A small network was shown many inputs. Here are its activations along a few directions, one row for each input.
Each table varies a few parts of the input and shows all the possible inputs, shuffled.
Descriptions start from the smaller parts, as in this example, which fits no table here: one of 6 places along a line, together with either a single point or one of 9 places along a line or (one of 3 separate values, together with one of 5 places around a ring).
Shared parts are said once, and a part with two or three values counts as separate values.
(in the rows, 128 means zero)

Other details of the inputs shift rows strongly along two fixed directions, in all tables alike. That doesn't count.

Rows:
R1: [ 70  92  75 101  72 101 168 197 156 123  98 129]
R2: [ 96 188 138 162 196 106  61  83  81 192 152 139]
R3: [144 209 168 162 148 112 122  76  85 151 177 137]
R4: [ 98 151 131 125 152 102  98 105  96 127 110 127]
R5: [128 135 144 125 164 139  86  97 145 136 116 112]
R6: [ 64 102  57 131 116 109 126 170 167 180  97 126]
R7: [123 201 107 152 174 145  71  99  94 217 176 114]
R8: [153  91  45 124 154 125 109 148 165 159  66 121]
R9: [ 84 142  52 144 160 114  83 139 149 231 113 112]
R10: [133  51 136 123  94 133 169 161 157  79 108 131]
R11: [142  74 102 135 120 131 160 162 141 116 128 135]
R12: [129 126 131 123  41 122 200 160 149 104 155 130]
R13: [162 144 198 136  84 130 180 109 122  63 154 135]
R14: [154  62 135 103 102 162 163 145 172  68 104 120]
R15: [195 147 182 105 130 176 124 108 113  84 140 128]
R16: [157 137 233 141 109 148 159 127  70  79 202 152]
R17: [140  52  80 130 119 134 151 159 173 108  88 121]
R18: [135 153 225 136 128 140 117  95  77  83 176 145]
R19: [145 194 166 134 148 128 112  62 133 126 130 109]
R20: [140 188  65 133 168 135  73 121 110 229 143 119]
R21: [110 103 158 114  87 109 177 159  95  65 137 151]
R22: [137 159 232 115 131 153 110  82  94  75 168 135]
R23: [100  53 106  77  82 115 169 163 174  54  59 122]
R24: [134 116   6 140 190 103  86 144 153 221  75 121]
Description of these inputs: one of 4 places along a line, together with either a single point or one of 5 places along a line.
- Changing only the place on the line of 4 turns R13 into R19. The same change can be made to R10. Which row results? => R5
- List by row number the other rows that have the place on the line of 4 in common with R11. => R2, R3, R16, R21, R24
- Start at R1 and move only the place on the line of 5, one step at a time. The first step leads to R6. Which rows follow, in order? => R9, R7, R20

Rows:
R25: [137 180 181 139 111 137 129 112 105 139 183 146]
R26: [143 181 150 140 142 128 101 101 118 144 141 117]
R27: [115 166 127 156 137 127 113 138  83 165 167 121]
R28: [ 65 115  60 105 153  97 100 130 164 159  60 113]
R29: [123 175 175 146 100 136 138 120 103 140 195 129]
R30: [ 66 109  59 109 149 100  97 132 158 146  67 117]
R31: [172  79 144 105  83 146 176 148 137  56 115 138]
R32: [132 176 137 133 138 126 123 115 104 165 162 142]
R33: [164 136 178 133 147 145 111 116  89 122 157 144]
R34: [161 168 147 124 161 136 103  91 109 138 130 125]
R35: [ 84 171 158 123 141 118  85  97 122 132 121 116]
R36: [160  76 167 117  90 165 166 133 167  58 119 119]
R37: [154 137 140 125 166 154 110  94 133 125 126 113]
R38: [158  77 135  99  65 134 206 178 153  57 116 133]
R39: [ 91  29 143  92  62 125 185 197 148  56 103 147]
R40: [ 88 118  33 135 133  99 131 152 161 204 108 114]
R41: [128 110  64 130 147 117  99 119 181 168  58 109]
R42: [109 154 199 165 152  84 135  68  93  87 138 144]
R43: [150  55 139 115  72 134 191 192 138  73 129 145]
R44: [129  90  52 127 175 134  97 118 176 151  75 106]
R45: [102 105  39 142 140 107 117 172 152 182  84 130]
R46: [152 173 131 135 150 129 105 106  99 136 145 123]
R47: [141 141 145 127 102 136 150 137 104 120 168 150]
R48: [119 170 122 146 128 126 119 118  91 167 178 124]
R49: [158 109 175 132 156 161 112 116 112 110 158 135]
- What do these inputs look like to the network? => either a single point or (one of 4 places along a line, together with either a single point or one of 5 places along a line)
- Change only the place on the line of 4 in R30. List by row number the other rows that result. => R28, R35, R39
- Change only the place on the line of 5 in R44. List by row number the other rows that result. => R31, R46, R47, R48
- Change only the place on the line of 5 in R36. List by row number the other rows that result. => R25, R26, R29, R41
